A small network was shown many inputs. Here are its activations along a few directions, one row for each input.
Each table varies a few parts of the input and shows all the possible inputs, shuffled.
A made-up example of a description, with smaller parts first: one of 6 places along a line, together with either a single point or one of 11 places along a line or (one of 3 separate values, together with one of 8 places around a ring).
Shared parts are said once, and a part with two or three values counts as separate values.

Other details of the inputs vary at random and push rows far along three fixed directions, the same in every table; ignore that.

Rows:
x1: 24; -16; -19; 1; 7; 6; 18; 25; 5; -11; 15; 20
x2: -15; -5; 11; 4; -13; 12; 19; -4; 9; -9; 14; -15
x3: -2; 9; -2; 5; -18; 4; 23; 6; -13; -9; 2; 4
x4: -14; 6; 9; 2; 0; -12; -23; -25; 4; 12; -12; -21
x5: -3; -11; -8; -5; 45; -11; -14; 11; 35; 9; 10; 6
x6: -15; 5; 19; 5; -3; -5; -35; -24; 8; 12; -11; -30
x7: -19; 4; 16; 4; -2; -12; -27; -30; 8; 10; -9; -29
x8: -1; 8; -3; 6; -39; 5; 21; 1; -29; 1; -14; 7
x9: -7; -19; 5; -14; 26; 12; 23; 30; 42; -19; 32; 1
x10: 14; -5; -22; -3; -6; -3; 20; 13; -21; -12; 6; 21
x11: 13; 1; -18; -4; -2; 3; 32; 33; -15; -5; 1; 30
x12: 5; -2; -2; -8; 43; -8; -19; 14; 35; 4; 6; -4
x13: 0; 5; 10; 1; -39; 10; 2; -18; -29; -15; -6; -11
x14: 3; -20; 2; -9; 4; 16; 6; 8; 16; -15; 23; 2
x15: 14; -1; -13; 3; -19; 2; 9; 10; -30; -11; 1; 14
x16: 19; -5; -9; 2; -19; 9; 15; 3; -18; -7; -2; 12
x17: 25; 10; -25; 3; 18; -13; -10; 17; -4; 19; -18; 24
x18: 3; 22; -15; 10; 6; -12; 0; 8; -12; 25; -23; 19
x19: 27; 2; -18; 0; 40; -16; 5; 20; 15; 17; -7; 30
x20: -7; -21; 11; -6; 1; 18; 0; 3; 15; -14; 25; 0
x21: -9; -3; 3; 1; -10; 16; 16; 10; 7; -8; 15; -3
x22: -16; -21; 10; -5; -9; 18; -6; -7; 11; -17; 22; -17
x23: -11; -18; 10; -5; -4; 10; 6; -7; 8; -14; 20; 0
x24: 21; -7; -24; -8; 7; 0; 25; 21; -13; -11; 10; 32
x25: 2; 29; -6; 8; 2; -8; -6; 7; -17; 22; -25; 6
x26: 4; 8; -4; 5; 8; -15; -13; -13; 0; 16; -18; -7
x27: -12; 9; 4; 1; 26; -6; -6; 5; 28; 16; 0; -6
x28: 22; 8; -18; 2; 19; -15; 1; 4; -2; 18; -18; 19
x29: 13; 12; -12; 10; 2; -20; -7; -8; -12; 18; -24; 5
x30: 20; 4; -16; -3; 42; -14; -12; 25; 22; 9; -2; 16
x31: -15; -9; 15; -1; -34; 18; -6; -21; -15; -11; 4; -15
x32: -1; 29; -6; 9; 2; -14; -2; 2; -19; 21; -25; 7
x33: -10; -3; 25; -1; 19; 1; -27; -16; 29; 9; 0; -25
x34: -2; 3; -10; 0; 14; -12; -14; -5; 2; 14; -11; 4
x35: -10; 17; 1; 5; -4; -8; -9; -2; -7; 23; -26; 1
x36: 2; -19; 2; -3; -3; 13; 6; 3; 13; -16; 19; -9
x37: 12; -10; -15; -6; 4; -1; 19; 13; 1; -18; 14; 13
x38: -7; -16; 9; -12; 6; 8; 10; -3; 18; -23; 25; -9
x39: -18; -9; 12; -2; -32; 10; 0; -27; -15; -11; 5; -14
x40: -16; -12; 12; 3; -29; 13; -8; -16; -10; -13; 9; -18
x41: -14; 5; 15; -2; 9; -5; -32; -16; 7; 7; -7; -27
x42: 5; 3; -6; 4; -30; -5; 12; -9; -29; -14; -3; 1
x43: 11; 23; 1; 11; -18; -10; -21; -15; -29; 22; -35; 6
x44: 0; -9; 10; -12; 53; -1; -20; 16; 41; 4; 17; 0
x45: -8; 19; -1; 8; 6; -3; -11; 2; 0; 23; -18; 1
x46: 14; 0; -9; -3; -18; 8; 11; 7; -28; -10; 0; 15
x47: 3; -6; 1; -4; -8; 2; 14; 0; -15; -13; 10; 10
x48: -21; 5; 17; -1; 8; -13; -27; -24; 7; 6; -4; -29
x49: -11; -10; 19; -5; -11; 7; 7; -14; 4; -21; 17; -14
x50: 3; 17; -2; 7; 3; -11; 0; 3; -2; 24; -28; 1
x51: 10; -6; 5; -2; -10; 10; 9; 6; -6; -17; 10; 7
x52: -16; -8; 15; -6; 8; 18; 13; 12; 30; -18; 29; -16
x53: -12; 9; 13; 0; -5; -9; -21; -30; -1; 13; -16; -19
x54: -7; 4; 6; 8; -28; 15; 17; -3; -9; -5; 1; -11
x55: 11; -4; -7; 2; -18; 1; 17; -1; -19; -7; 2; 18
Description of these inputs: one of 5 places around a ring, together with either one of 3 separate values or (one of 2 separate values, together with one of 4 places along a line).
Question: The inputs of x50 and x11 match in every part but the place on the ring of 5. If x1 is changed in the same way as x50 into x11, which row does it become?
Answer: x15
Question: The inputs of x29 and x5 match in every part but the place on the ring of 5. If x36 is changed in the same way as x29 into x5, which row does it become?
Answer: x22
Question: Change only the choice among 2 separate values in x17. List by row number the other rows that result.
Answer: x4
Question: Change only the place on the line of 4 in x38. List by row number the other rows that result.
Answer: x37, x42, x49
Question: Change only the choice among 3 separate values in x18. List by row number the other rows that result.
Answer: x35, x45

Rows:
x56: -5; -4; 2; -1; -16; 15; -6; 0; -5; -13; 10; -10
x57: 20; 3; -13; -2; 2; -3; 2; 5; -24; -4; -5; 23
x58: 24; 0; -20; 4; -5; -5; 5; 4; -16; -2; -5; 10
x59: 11; 3; -6; -3; 1; 6; 23; 16; -2; 0; -4; 15
x60: -8; -5; 10; -1; -29; 0; 15; -22; -14; -15; 4; -11
x61: 19; -8; -9; 3; -13; -1; 13; 5; -15; -15; 4; 9
x62: 3; -3; 13; 0; -16; 5; 0; -20; -13; -12; 2; -12
x63: 16; -12; -15; 4; -19; 14; 5; 9; -11; 3; 0; 26
x64: -1; 10; -8; 6; 16; -10; -1; 16; 3; 10; -2; 11
x65: -14; 7; -1; 9; -33; 8; 8; -9; -24; -7; 2; -10
x66: -9; 20; 13; 11; -11; -8; -5; -18; -8; 13; -15; -13
x67: 10; 2; -14; 2; -6; 4; 18; 15; -5; 2; -6; 6
x68: 13; -20; -14; -1; 22; 2; -8; 8; 17; 9; 9; 21
x69: -6; -6; 22; -7; 19; 6; -15; -1; 35; -3; 12; -19
x70: -6; -11; 22; -7; 18; -2; -15; -14; 26; -6; 14; -23
x71: -19; 0; 9; -2; -1; -12; -13; -17; 1; 0; -4; -17
x72: -8; 6; 7; 14; -35; 3; 15; -12; -20; -8; -2; -11
x73: 12; -3; -9; 1; -12; 8; 6; 19; -15; -12; 4; 16
x74: -12; 0; -4; -2; -21; -4; -1; -18; -17; -6; -3; -12
x75: 7; -6; -10; -3; 18; -15; 8; 7; 16; -2; 3; 6
x76: -2; -4; -5; -6; 21; 0; 4; 26; 16; 3; 4; 9
x77: 6; 24; -15; 19; 19; -21; -25; -5; -6; 51; -40; 20
x78: -6; -3; 15; -2; -28; 16; -1; -5; -15; -17; 8; -7
x79: 13; 2; -17; -1; 17; -9; -15; 7; -4; 6; -4; 7
x80: 7; -18; -21; 2; -9; 1; 17; 1; -9; 1; 3; 27
x81: -22; 4; 18; 0; 2; 3; -6; -8; 10; -1; 11; -15
x82: 4; 39; 15; 11; -1; -17; -41; -28; -14; 34; -49; -16
x83: -16; -18; 9; -2; -4; 15; -1; -3; 18; 8; 7; -6
x84: -11; -2; 2; -1; -2; -8; -4; -20; 9; -1; -1; -21
x85: 3; -9; -3; -12; 40; -9; 6; 5; 33; -1; 12; 6
x86: -5; 13; 8; 9; -17; 3; 10; -14; -13; 0; -5; -6
x87: 10; 0; -8; 3; -17; 3; 24; 16; -12; -5; -6; 10
x88: 6; -4; 1; -11; 41; 6; -11; 21; 30; 0; 13; 11
x89: -21; -6; 7; -6; -2; 12; -2; 2; 12; -4; 10; -20
x90: 3; -1; -4; -6; -1; 6; 17; 21; -5; -4; 4; 15
x91: 19; -4; -14; 1; -3; 9; 10; 16; 0; -8; 6; 8
x92: 3; 39; -4; 4; 17; -22; -26; -2; -15; 43; -49; 8
x93: 5; 2; -13; 4; 22; -2; 10; 16; 20; 4; 10; 5
x94: -7; -9; 15; -8; 10; 1; -16; -9; 9; -8; 13; -13
x95: -19; 1; 13; -2; 5; 9; 1; -4; 10; -6; 15; -9
x96: 20; -2; -8; 4; -16; 6; 14; 15; -12; -12; 0; 13
x97: -6; -10; 9; -1; -15; 2; -8; -10; -12; -15; 7; -12
x98: -15; 1; 9; -8; 4; -7; -8; -18; 1; -1; -2; -9
x99: -23; -10; 17; -13; 18; -6; -12; -14; 25; -5; 14; -19
x100: 8; 2; -1; -5; 18; -2; 11; 18; 15; 7; -3; 9
Question: What is each input in this table made of?
Answer: one of 5 places around a ring, together with either a single point or (one of 2 separate values, together with one of 4 places along a line)
Question: The inputs of x92 and x98 match in every part but the place on the ring of 5. If x87 is changed in the same way as x92 into x98, which row does it become?
Answer: x75
Question: Change only the choice among 2 separate values in x72. List by row number the other rows that result.
Answer: x64
Question: Which other rows agree with x97 in the place on the ring of 5? List them by row number.
Answer: x57, x58, x61, x62, x68, x70, x79, x94
Question: Change only the choice among 2 separate values in x82. List by row number the other rows that result.
Answer: x88
Question: Change only the place on the line of 4 in x90. List by row number the other rows that result.
Answer: x76, x89, x92

Rows:
x101: -6; 3; -1; 2; 1; -6; -1; 0; 0; 6; -4; -1
x102: -10; -7; 12; -10; 12; 8; -1; 4; 19; -9; 16; -11
x103: 14; 6; -17; 2; 11; -7; 8; 12; -3; 15; -14; 22
x104: -8; -5; 14; -5; 12; 7; -3; -1; 21; -6; 14; -15
x105: 0; -7; 9; 0; -16; 3; -7; -14; -11; -5; -3; -9
x106: -18; 6; 12; 5; -11; 0; -10; -20; -3; 7; -6; -15
x107: 13; -3; -19; 4; -11; 5; 26; 14; -16; -4; 4; 27
x108: -11; -9; 10; -5; 14; 5; 5; -1; 23; -10; 20; -13
x109: -2; 2; 7; 2; -7; -7; -14; -20; -5; 1; -6; -8
x110: 19; 0; -15; 0; 11; -8; -3; 11; -10; 5; -6; 21
x111: -12; 2; 17; -1; -10; 5; -8; -12; 4; -2; -3; -21
x112: -3; -3; 5; -3; -21; -1; -2; -17; -17; -10; -1; -5
x113: 6; -2; -5; -2; 10; 6; 4; 13; 9; 5; 0; 12
x114: -16; 2; 15; -1; -16; 5; -9; -10; -3; -1; -2; -18
x115: -5; 7; 5; 8; -36; 1; 9; -17; -26; -5; -11; -9
x116: -5; -7; 5; -1; 10; 11; -1; 6; 17; -1; 13; -1
x117: 9; 3; -7; 5; -16; 8; 11; 6; -16; 1; -6; 14
x118: -17; 2; 12; 4; -12; -1; -5; -14; 0; 1; 0; -17
x119: -1; -15; 0; -6; 23; 4; -9; 3; 27; -5; 19; -7
x120: -8; 10; 14; 4; -14; 3; -8; -15; -8; 0; -5; -17
x121: 2; -4; -7; 1; -4; 2; 18; 9; -4; -11; 9; 8
x122: -15; -8; 13; -4; 3; 13; -4; -2; 16; -5; 14; -11
x123: 21; -1; -16; -3; -1; 6; 24; 23; -9; -7; 5; 24
x124: 3; 10; -8; 3; 0; -9; 4; 2; -10; 5; -11; 7
x125: 1; -4; 1; -8; 24; 4; 2; 15; 20; -5; 15; 2
x126: -2; 2; 4; 0; 6; -1; -8; 4; 10; 8; -6; -4
x127: 8; 4; -7; 3; -17; 0; 19; -1; -19; -5; -3; 7
x128: 4; -1; 2; -5; 24; -12; -17; -6; 18; 9; -5; -2
x129: -5; -6; 3; -2; -6; 9; 6; 8; 3; -8; 11; -1
x130: 17; 37; -15; 9; 29; -29; -28; 8; -8; 40; -45; 16
x131: -6; 4; 6; -1; 10; -7; -5; -5; 12; 6; -7; -10
x132: 12; 4; -12; 4; -16; 5; 17; 13; -20; -9; 0; 17
x133: 11; 2; -15; 5; -10; 1; 18; 8; -15; 3; -5; 21
x134: -1; -12; -8; -5; 16; 7; 14; 15; 16; -5; 18; 13
x135: 15; -7; -19; -1; -22; 6; 15; 6; -27; -13; 2; 16
x136: -8; 8; 11; -1; 2; -6; -7; -15; 4; 8; -10; -16
x137: 4; -13; -4; -4; -8; 8; 4; -2; 0; -11; 9; -4
x138: 7; -17; -1; -3; 4; 6; 4; 7; 4; -14; 18; 7
x139: -7; -8; 13; 1; -18; 5; -8; -17; -10; -10; 5; -13
x140: 1; -12; -5; -8; 14; 12; 9; 19; 15; -6; 16; 13
x141: 21; 11; -16; 4; 4; -18; -6; -1; -16; 13; -21; 20
x142: 11; -2; -2; 4; -19; 0; 0; -7; -23; -5; -7; 6
x143: -8; 21; 6; 5; -7; -13; -13; -20; -16; 15; -22; -12
x144: -17; -4; 15; 1; -18; 3; 0; -16; 1; -2; 0; -21
x145: 17; -10; -13; -3; -7; 2; 11; 11; -18; -11; 4; 21
x146: -14; 1; 11; -1; 21; -6; -11; -5; 27; 5; 4; -17
x147: 15; 16; -19; 0; 52; -26; -34; 9; 18; 35; -24; 11
x148: -1; 6; -6; 4; -23; -4; 9; -2; -24; 2; -11; 5
x149: -11; -7; 15; -5; 21; 5; -9; 3; 34; -4; 13; -17
x150: -3; -9; 1; -2; 10; 12; 5; 11; 15; -4; 16; 5
x151: -1; -2; 1; -1; 15; 1; -3; 13; 16; 3; 7; 2
x152: 12; -16; -12; -5; 12; 6; 7; 13; 13; -10; 17; 8
x153: 3; 3; -8; 7; -12; -3; 11; 4; -13; 2; -4; 8
x154: -7; -1; 10; 0; 6; 3; -9; 1; 16; 4; 3; -11
x155: -15; 4; 15; 0; -25; 7; -4; -15; -12; -8; -4; -19
x156: -3; -1; 1; 2; -3; -2; 5; 0; 3; 2; 0; -2
x157: -7; 31; 1; 7; 24; -27; -38; -16; 1; 45; -43; -5
x158: 8; 3; -12; -4; 12; -5; 12; 12; -2; 1; 0; 14
x159: 4; -5; -2; -4; 16; -8; -8; -1; 11; -1; 6; 4
x160: -10; 7; 12; 6; -16; 2; -10; -11; -6; 4; -6; -15
x161: -3; -13; 0; -3; 8; 6; -6; -1; 14; -9; 16; -8
x162: 7; -16; -6; -8; 10; 1; 8; 7; 9; -14; 19; 10
x163: 9; 7; -12; 2; 6; -7; 11; 8; -8; 3; -3; 13
x164: -14; -1; 9; -1; -23; 4; 6; -13; -11; -11; 1; -14
x165: -4; 12; 9; 9; -31; 3; -1; -14; -24; -3; -12; -11
x166: 8; 4; -5; 0; 5; 2; 7; 11; -2; -3; 4; 9
Question: What is each input in this table made of?
Answer: one of 6 places along a line, together with either one of 3 separate values or (one of 2 separate values, together with one of 4 places along a line)
Question: The inputs of x129 and x126 match in every part but the place on the line of 6. If x130 is changed in the same way as x129 into x126, which row does it become?
Answer: x111
Question: The inputs of x146 and x121 match in every part but the place on the line of 6. If x138 is changed in the same way as x146 into x121, which row does it become?
Answer: x139
Question: Start at x140 and move only the place on the line of 6, one step at a time. The first step leads to x122. Which rows follow, in order?
Answer: x150, x116, x117, x113
Question: Change only the choice among 3 separate values in x141. List by row number the other rows that result.
Answer: x142, x152
Question: Change only the choice among 3 separate values in x109. List by row number the other rows that result.
Answer: x119, x138
Question: Change only the choice among 2 separate values in x121. List by row number the other rows that result.
Answer: x132
